These are the activations of a small neural network, seen along a few directions. Each row is one input.
Each table varies a few parts of the input and shows all the possible inputs, shuffled.
A made-up example of a description, with smaller parts first: one of 3 separate values, together with either a single point or one of 9 places around a ring or (one of 4 places along a line, together with one of 5 places around a ring).
Shared parts are said once, and a part with two or three values counts as separate values.
In the rows, 128 means zero.

Other details of the inputs vary at random and push rows far along three fixed directions, the same in every table; ignore that.

Rows:
R1: [115 135 141 139 134 131 127 112 137  96 139 113 145 131]
R2: [153 135 113 104 117 118 111 138 122 160 127 144 126 132]
R3: [148 124 122 113 141 136 110 145 126 156 128 151 108 132]
R4: [157  68  81 143  84 124 161 170 103  86  77 219 121 126]
R5: [114 137 141 133 137 125 124 112 133  95 135 112 141 127]
R6: [161 132 117 119 121 128 105 127 138 155 120 142 120 136]
R7: [142 119 101  97 130 132 119 131 131 111 157 125 146 135]
R8: [127 153 142 144 113 116 141 124 120 152 114 130 134 121]
R9: [ 95 133 126 128 138 128 133 111 130 112 130 107 136 123]
R10: [142 120  99  87 122 133 126 128 137 118 142 118 146 132]
R11: [142 117 109  93 131 134 106 121 143 106 138 121 136 136]
R12: [116 126 142 131 137 126 134 125 119 101 141  97 134 123]
R13: [131 137 155 157 124 120 131 134 114 147 125 124 120 129]
R14: [136 110 108  88 144 149 121 133 138 115 139 125 126 128]
R15: [118 126 139 127 128 132 144 119 129 108 133  90 137 122]
R16: [113 137 141 127 130 127 127 109 137  98 128 108 142 126]
R17: [129 113  89 101 136 139 120 122 141 122 138 119 132 131]
R18: [124 153 146 140 116 110 134 126 114 149 115 133 132 122]
R19: [127 147 155 156 122 120 120 123 129 141 118 137 127 137]
R20: [118 141 158 149 136 134 135 133 124 151 121 139 118 130]
R21: [128 115  89 107 135 143 119 124 142 120 147 123 130 133]
R22: [133 149 147 154 120 121 127 116 131 144 108 132 127 125]
R23: [150 105 106 104 137 139 116 135 130 109 157 112 132 133]
R24: [141 122 100  91 133 126 116 132 127 110 153 124 143 131]
R25: [147 123 123 112 141 136 110 145 126 157 128 150 108 133]
R26: [106 127 144 131 145 145 143 124 132 106 139 117 135 127]
R27: [ 97  69  96 160 111 126 178 142 104  36  76 178 134 110]
R28: [110 121 150 124 129 107 128 113 153 105 137 108 140 124]
R29: [112 136 144 130 134 124 124 114 135  96 133 111 141 132]
R30: [101 114 153 118 143 121 144 123 148 116 140 111 129 117]
R31: [162 121 118 121 120 132 113 142 125 160 135 132 110 134]
R32: [129 139 155 152 127 114 128 135 109 145 121 122 116 125]
R33: [155 133 113 116 120 121 111 140 122 157 138 148 129 137]
R34: [153 125 117 114 135 143 121 138 132 163 121 145 111 126]
R35: [148 124 122 107 136 138 114 141 129 161 121 147 109 130]
R36: [108 141 137 122 128 118 137 121 123 104 141 110 149 126]
R37: [152 107 103 100 132 140 123 130 133 114 145 104 131 126]
R38: [129 149 150 151 123 116 121 117 125 140 110 135 124 124]
R39: [ 94 133 127 131 141 125 130 117 128 109 136 110 136 128]
R40: [132 140 150 157 118 125 136 131 118 149 123 121 117 124]
R41: [113 137 142 132 135 125 124 113 134  95 134 112 141 129]
R42: [130 150 148 158 118 125 126 119 131 142 117 136 124 129]
R43: [110 143 137 159 130 121 127 125 121 152 121 137 122 130]
R44: [159 133 118 123 120 132 104 129 139 153 128 146 118 140]
R45: [144 121  96  92 124 134 127 126 135 116 144 119 145 127]
R46: [126 154 141 150 112 119 139 126 119 150 123 135 131 124]
R47: [107 129 142 123 138 146 150 119 137 112 126 109 134 122]
R48: [144  58  72 147  97 125 157 164 109  91  62 214 111 125]
R49: [111 143 133 121 127 122 140 115 123 107 136 108 150 118]
R50: [119 141 157 150 136 134 135 133 124 151 122 139 118 128]
R51: [155 137 110 114 114 126 116 138 127 160 136 145 125 134]
R52: [107 124 143 116 123 101 142 120 141 112 143 108 147 119]
R53: [147 104 109  99 134 138 116 137 132 110 155 110 132 139]
R54: [ 98 133 123 131 134 132 141 110 136 116 128 104 139 124]
R55: [137 109 106  96 138 157 126 135 144 117 146 127 126 133]
R56: [112 136 143 130 134 124 124 114 134  95 134 111 142 131]
R57: [116 126 142 124 131 128 137 121 123 104 134  93 135 122]
R58: [ 98 131 125 139 141 131 134 115 131 110 141 112 139 129]
R59: [110 146 136 155 135 115 124 125 117 150 118 135 118 125]
R60: [130 139 151 155 116 125 136 132 119 149 121 121 116 127]
R61: [115 136 140 129 126 132 133 108 142 104 126 105 144 129]
R62: [108 130 140 126 140 146 150 118 136 111 127 109 135 118]
R63: [108 140 137 121 127 118 137 122 123 104 140 110 149 128]
R64: [141 121 100  86 127 129 120 128 130 113 145 121 144 129]
R65: [139 121 100  92 120 137 125 130 137 116 151 122 143 136]
R66: [164 122 117 117 127 125 109 140 118 156 129 131 111 126]
R67: [120 142 155 153 138 135 135 132 123 150 123 139 118 125]
R68: [ 96 134 125 129 139 128 134 111 130 112 131 107 136 122]
R69: [121 144 151 151 131 140 140 130 127 153 120 137 115 123]
R70: [121 142 151 144 131 136 142 127 127 155 110 133 117 121]
R71: [151 125 120 111 138 138 115 139 127 159 122 149 108 126]
R72: [154 135 113 110 123 115 107 141 118 156 134 147 125 134]
R73: [118 144 155 148 141 129 132 132 119 149 119 137 114 122]
R74: [130 140 153 148 123 117 131 130 112 147 115 119 117 120]
R75: [131 140 152 150 123 117 131 130 111 147 116 120 117 118]
R76: [134 139 149 152 120 122 138 128 117 151 114 117 119 119]
R77: [124 151 148 149 118 113 134 130 116 148 125 137 134 131]
R78: [147 117 106  98 129 139 113 119 148 110 136 118 138 136]
R79: [143  91 116  89 133 116 117 135 147 118 156 104 128 126]
R80: [114 134 143 135 132 130 128 113 138  97 138 113 145 136]
R81: [109 142 139 157 128 120 127 126 123 153 120 136 122 133]
R82: [157 132 119 121 117 132 103 130 139 153 127 145 118 143]
R83: [159 120 122 115 129 121 104 147 117 155 133 133 110 135]
R84: [149 125 121 110 137 138 114 140 128 160 122 148 109 127]
R85: [104 129 142 128 136 150 148 123 137 110 135 112 132 125]
R86: [163 119 120 124 128 128 108 144 120 156 138 135 113 135]
R87: [148 107 106  99 139 133 113 136 126 106 153 110 129 130]
R88: [109 142 138 158 129 120 127 125 122 153 121 137 122 132]
R89: [114 138 140 135 125 135 132 110 143 101 135 109 142 132]
R90: [ 96 134 123 137 133 136 139 113 136 113 138 109 136 127]
R91: [110 146 134 156 123 125 132 123 127 155 118 133 119 129]
R92: [125 114  91 103 132 142 118 125 144 122 146 121 130 138]
R93: [136 126 107 119 134 121 103 136 125 159 128 145 113 138]
R94: [154 132 115 112 119 120 111 141 124 158 137 148 129 141]
R95: [116 142 157 144 137 128 132 134 120 148 117 137 115 126]
R96: [133 141 149 158 119 126 136 130 117 149 124 122 116 122]
R97: [106  58 115 177  97  94 176 158 111  80  61 207 112 111]
R98: [150 125 119 117 132 147 118 142 134 162 130 149 108 132]
R99: [138 127 105 121 136 122 103 135 124 159 129 146 113 136]
R100: [129 148 154 158 124 119 121 122 128 140 119 138 127 134]
R101: [114 138 141 129 131 127 127 108 136  98 129 108 142 125]
R102: [133 139 150 150 119 122 138 129 118 151 113 117 119 121]
R103: [ 94  66  98 157 107 125 179 144 106  36  73 179 133 114]
R104: [142 120  98  88 122 133 126 127 136 118 143 118 146 130]
R105: [100 133 121 134 135 133 140 110 135 115 129 106 139 120]
Description of these inputs: one of 5 separate values, together with either a single point or (one of 4 places along a line, together with one of 5 places around a ring).
Q: The inputs of R35 and R2 match in every part but the choice among 5 separate values. If R84 is changed in the same way as R35 into R2, which row does it become?
A: R64
Q: The inputs of R31 and R4 match in every part but the choice among 5 separate values. If R74 is changed in the same way as R31 into R4, which row does it become?
A: R18
Q: The inputs of R7 and R67 match in every part but the choice among 5 separate values. If R46 is changed in the same way as R7 into R67, which row does it become?
A: R69
Q: Change only the place on the ring of 5 in R40. List by row number the other rows that result.
A: R12, R75, R76, R86
Q: Change only the choice among 5 separate values in R12. List by row number the other rows that result.
A: R3, R41, R72, R99

Rows:
R106: [121 116 104 122 137 138 131 133 123 133 128 132 118 125]
R107: [ 64 131 160 132 153 140 151  93 148  52 141  80 160 121]
R108: [135 123 114 133 132 153 119 131 130 127 129 135 122 137]
R109: [148 117 132 121 131 124 114 135 124 117 132 132 124 133]
R110: [136 122 115 131 131 151 121 129 134 126 127 137 122 136]
R111: [122 114 108 114 134 133 133 130 132 134 122 134 120 122]
R112: [123 113 109 112 133 132 133 129 134 134 120 134 121 121]
R113: [154 118 126 126 119 138 125 135 127 118 130 127 126 132]
R114: [131 121 115 110 131 144 137 131 137 131 124 143 127 126]
R115: [144 130 101 109 100 119 130 132 121 111 129 144 151 129]
R116: [130 129  99 121 124 116 106 120 137 112 121 155 142 143]
R117: [121 113 112 126 138 130 120 136 130 131 135 138 118 132]
R118: [120 115 111 130 140 131 120 137 127 131 137 138 118 133]
R119: [126 153 169 177 112 101 145 137 100 182  93 139 107 112]
R120: [136 121 117 129 130 150 122 128 137 127 125 137 123 134]
R121: [139 161 175 193 110 119 136 136 101 170 100 142 107 127]
R122: [138 220 153  71 190 145  36  86 170 241 223  34 123 155]
R123: [138 112 115 119 126 124 135 139 116 126 129 122 124 121]
R124: [139 160 177 190 109 117 137 134 104 170  98 142 107 126]
R125: [146 120 120 116 123 138 137 145 117 123 134 132 130 127]
R126: [132 119 123 120 140 134 112 129 138 124 125 144 120 134]
R127: [137 129  92 127 113 129 119 117 140 113 118 150 145 140]
R128: [155 117 128 121 117 134 126 132 134 119 125 127 126 130]
R129: [136 120 103 118 106  98 114 129 124 114 132 139 142 135]
R130: [122 112 116 119 135 124 123 132 139 132 128 141 119 129]
R131: [121 117 102 124 138 139 130 135 119 133 130 132 117 127]
R132: [155 117 129 119 117 133 126 131 137 120 124 127 127 129]
R133: [ 41 169 201 193 139 111 169  97 129 113 119  88 139 110]
R134: [132 117 125 116 138 132 113 128 144 125 121 144 122 132]
R135: [147 118 123 112 120 134 140 141 124 123 129 134 130 124]
R136: [138 109 125 123 128 116 125 139 123 125 136 129 124 128]
R137: [136 123  94 114 105 107 124 128 116 117 128 133 144 126]
R138: [ 84 128 167 124 142 127 153  99 143  44 147  69 161 120]
R139: [ 85 132 154 118 134 139 175 105 137  54 150  69 166 113]
R140: [149 115 136 117 128 122 115 133 131 118 127 133 125 130]
R141: [146 121 118 118 124 139 136 146 114 123 136 131 129 127]
R142: [128 124 110 120 134 150 133 137 123 130 131 141 124 132]
R143: [121 125  81 116 117 117 126 123 127 124 120 144 141 131]
R144: [138 112 113 121 127 126 134 142 112 126 131 123 124 122]
R145: [139 108 126 120 126 114 125 138 126 125 134 129 124 127]
R146: [108 156 157 181 123 114 143 131 106 187  92 150 101 116]
R147: [154 128 104 124 100 119 118 121 129 106 128 138 146 134]
R148: [ 57 148 126 123 130 137 167  87 143  46 146  83 190 122]
R149: [130 122 114 113 131 145 136 132 133 130 125 143 126 128]
R150: [131 120 122 123 140 136 111 131 135 124 126 144 120 136]
R151: [138 121 117 125 129 148 122 126 141 127 123 137 122 134]
R152: [125 154 164 185 117 107 143 142  90 182 100 138 107 115]
R153: [147 120 122 114 122 136 139 142 121 123 131 133 130 125]
R154: [137 111 122 129 130 119 123 143 115 125 140 128 124 130]
R155: [122 111 117 117 134 123 123 131 142 132 126 141 120 128]
R156: [139 107 129 116 124 111 126 136 131 126 130 129 125 126]
R157: [138 120 119 123 128 146 123 125 144 127 121 138 123 132]
R158: [122 114 106 116 135 134 132 131 129 134 124 133 119 123]
R159: [129 123 113 115 133 147 135 134 130 130 128 142 126 129]
R160: [120 123  90 119 119 108 115 125 135 121 126 149 139 141]
R161: [147 117 131 124 132 126 113 137 120 117 133 132 125 134]
R162: [147 127 111 119 111 105 107 122 126 105 130 143 144 137]
R163: [146 208 157  66 174 126  44  96 161 247 230  17 129 147]
R164: [139 111 118 113 123 121 135 137 122 128 124 123 125 119]
R165: [147 118 129 127 133 128 113 139 117 116 136 131 124 135]
R166: [148 116 134 118 129 123 115 134 128 117 129 133 125 131]
R167: [ 50 175 206 199 144 123 159  97 122 102 115  95 140 114]
R168: [147 119 126 107 118 131 139 140 130 125 126 133 131 123]
R169: [121 114 114 124 137 127 121 134 133 132 133 139 118 131]
R170: [114 164 165 181 121 127 147 133 106 184  96 158 108 123]
R171: [139 111 119 111 122 120 135 136 125 128 123 122 125 119]
R172: [138 119 119 121 127 145 123 125 147 127 119 138 124 132]
R173: [ 65 135 151 121 143 150 173  96 147  63 141  79 165 113]
R174: [125 146 179 179 112  92 136 135 109 178  98 145 109 119]
R175: [141 159 179 186 106 113 139 131 111 171  94 144 108 124]
Q: The inputs of R134 and R138 match in every part but one. If R173 is changed in the same way as R134 into R138, which row does it become?
A: R168
Q: The inputs of R145 and R133 match in every part but one. If R113 is changed in the same way as R145 into R133, which row does it become?
A: R120
Q: What do these inputs look like to the network?
A: one of 2 separate values, together with one of 5 places around a ring, together with either a single point or one of 6 places along a line
Q: Change only the choice among 2 separate values in R107. List by row number the other rows that result.
A: R140
Q: Start at R128 and move only the place on the ring of 5, one step at a time. The first step leads to R140. Which rows follow, in order?
A: R174, R164, R139
Q: Which other rows agree with R171 in the choice among 2 separate values and the place on the ring of 5? List them by row number.
A: R119, R123, R137, R144, R152, R164
Q: Change only the place on the line of 6 in R120. List by row number the other rows that result.
A: R108, R110, R151, R157, R172

Rows:
R176: [109 169 179 138 148 125 120 117 134 185 150  87 115 125]
R177: [156 121 135 151 123 139 128 154 113 159 112 165  99 129]
R178: [119 129  69  94 122 125 130 130 121 140 142 132 144 129]
R179: [134 112 109 148 110 128 136 137 118 110  93 185 128 135]
R180: [111 196 161 147 139 126 104  98 136 174 145 103 135 139]
R181: [107 183 165 149 151 143 111 103 140 181 141  96 118 132]
R182: [ 47 114 103 128 141 143 191 108 123  50 136  83 161 110]
R183: [ 97  89  83  61 166 162 124 108 164  49 175  79 152 132]
R184: [143 117  87  87 120 124 134 143 110 136 151 111 134 118]
R185: [133 120 125 144 132 124 123 138 127 171  99 168  97 129]
R186: [103 188 161 145 143 111 100 102 135 176 146 102 132 138]
R187: [104 182 165 140 147 141 118 102 145 186 136  96 119 128]
R188: [121 184 168 147 129  99 101 105 132 172 149  88 135 134]
R189: [132 181 183 135 133 123 119 112 127 177 143  81 128 125]
R190: [138 125 130 152 102 116 139 129 119 105 108 148 137 129]
R191: [ 76 124 146 160 144 133 152 116 127  85 117 116 133 120]
R192: [158 100  94  62 151 146 100 141 150 144 166 113 118 135]
R193: [131 118 129 151 107 102 133 130 116 107 112 147 133 127]
R194: [119 132 123 146 117 128 136 124 126 113 105 160 135 131]
R195: [158 118 143 136 112 106 129 148 113 162 103 155 106 119]
R196: [108 128 162 146 120 129 167 121 122  78 120 105 145 109]
R197: [120 154 129 118 129 131 120 109 145 145 131 123 142 133]
R198: [128 111 138 145 125 143 154 142 121 115 113 144 118 121]
R199: [ 84 132 147 166 140 149 154 115 127  81 116 116 136 123]
R200: [ 74 106 147 124 141 159 182 112 139  34 142  81 158 113]
R201: [168 126 142 147 109 123 124 152 104 151 105 158 108 129]
R202: [124 175 183 134 136 109 114 115 126 178 148  82 123 122]
R203: [125 108 103 100 146 140 118 127 148 132 133 129 118 130]
R204: [143  91 122 138 117 142 158 153 121 116  97 170 111 121]
R205: [150 114 136 151 131 125 120 155 109 163 114 162  97 130]
R206: [101 135 152 153 106 118 162 108 129  79 114 112 156 119]
R207: [132 115 103 102 140 154 120 127 148 131 128 131 122 133]
R208: [137 126 130 149 101 115 141 129 122 107 106 147 137 128]
R209: [138 125  74  97 108 113 127 135 116 136 146 119 145 127]
R210: [140 105 116 103 142 141 114 141 132 127 152 123 117 132]
R211: [123 111  97  88 151 164 119 117 155 101 150 109 135 135]
R212: [100 121 164 144 125 115 163 121 119  82 122 103 141 109]
R213: [148 109  67  60 142 145 121 146 129 154 172 105 127 129]
R214: [ 75 124 146 157 143 133 155 114 129  87 116 116 132 118]
R215: [135 183 182 144 136 126 112 114 120 171 150  80 126 131]
R216: [152 128 130 143 103  95 119 138 121 161 100 161 120 127]
R217: [161 121 141 147 116 108 118 153 103 156 110 155 105 125]
R218: [178 107  97  70 144 133  82 142 131 133 171 107 125 141]
R219: [ 96 130 150 155 114 104 152 112 126  79 121 110 152 119]
R220: [156 107 113 156  97 117 132 145 109 100  98 173 129 135]
R221: [135 136 122 144 118 107 115 135 123 164 102 175 115 134]
R222: [ 95 130 151 153 113 103 155 111 127  79 118 110 152 118]
R223: [165 126 141 137 105 119 133 149 115 158  99 157 109 121]
R224: [134 111 106 143 108 126 143 137 124 110  88 185 130 130]
R225: [126 191 169 140 120 112 113 101 139 176 142  89 140 131]
R226: [146  94 122 150 121 147 143 157 106 110 106 170 109 130]
R227: [156 126 108 110 116 128 105 127 135 117 142 127 140 139]
R228: [131 100 111 149 124 145 143 142 122 113  92 177 111 128]
R229: [176 105  97  63 141 132  88 139 136 135 168 108 125 137]
R230: [121 129 145 114 145 132 129 127 138 150 143 107 119 121]
R231: [113 125 121 144 123 113 131 127 125 115 108 158 132 130]
R232: [128  98 109  86 152 147 122 134 144  99 164  99 134 129]
R233: [137 136 121 148 120 109 110 135 119 162 105 176 114 135]
R234: [157 124  78  70 136 146  90 122 154 137 155 134 138 147]
R235: [ 96 123 158 155 134 147 167 125 125  85 124 109 137 116]
R236: [137 123 124 153 136 127 111 141 118 165 106 167  96 136]
R237: [116 116  94  80 139 131 115 114 154  99 152 113 150 134]
R238: [128 121 101  99 131 124 109 123 143 128 136 138 135 135]
R239: [160  99 126 144 106 126 145 155 105 106  97 165 118 121]
R240: [173 112  84  78 132 123  74 130 140 133 167 119 136 148]
Q: What do these inputs look like to the network?
A: one of 5 places around a ring, together with either a single point or (one of 2 separate values, together with one of 6 places along a line)
Q: The inputs of R177 and R201 match in every part but the place on the ring of 5. If R210 is changed in the same way as R177 into R201, which row does it become?
A: R217
Q: Change only the choice among 2 separate values in R240. List by row number the other rows that result.
A: R220
Q: Change only the place on the line of 6 in R236. List by row number the other rows that result.
A: R183, R185, R191, R203, R214
Q: Change only the choice among 2 separate values in R176. List by row number the other rows that result.
A: R198
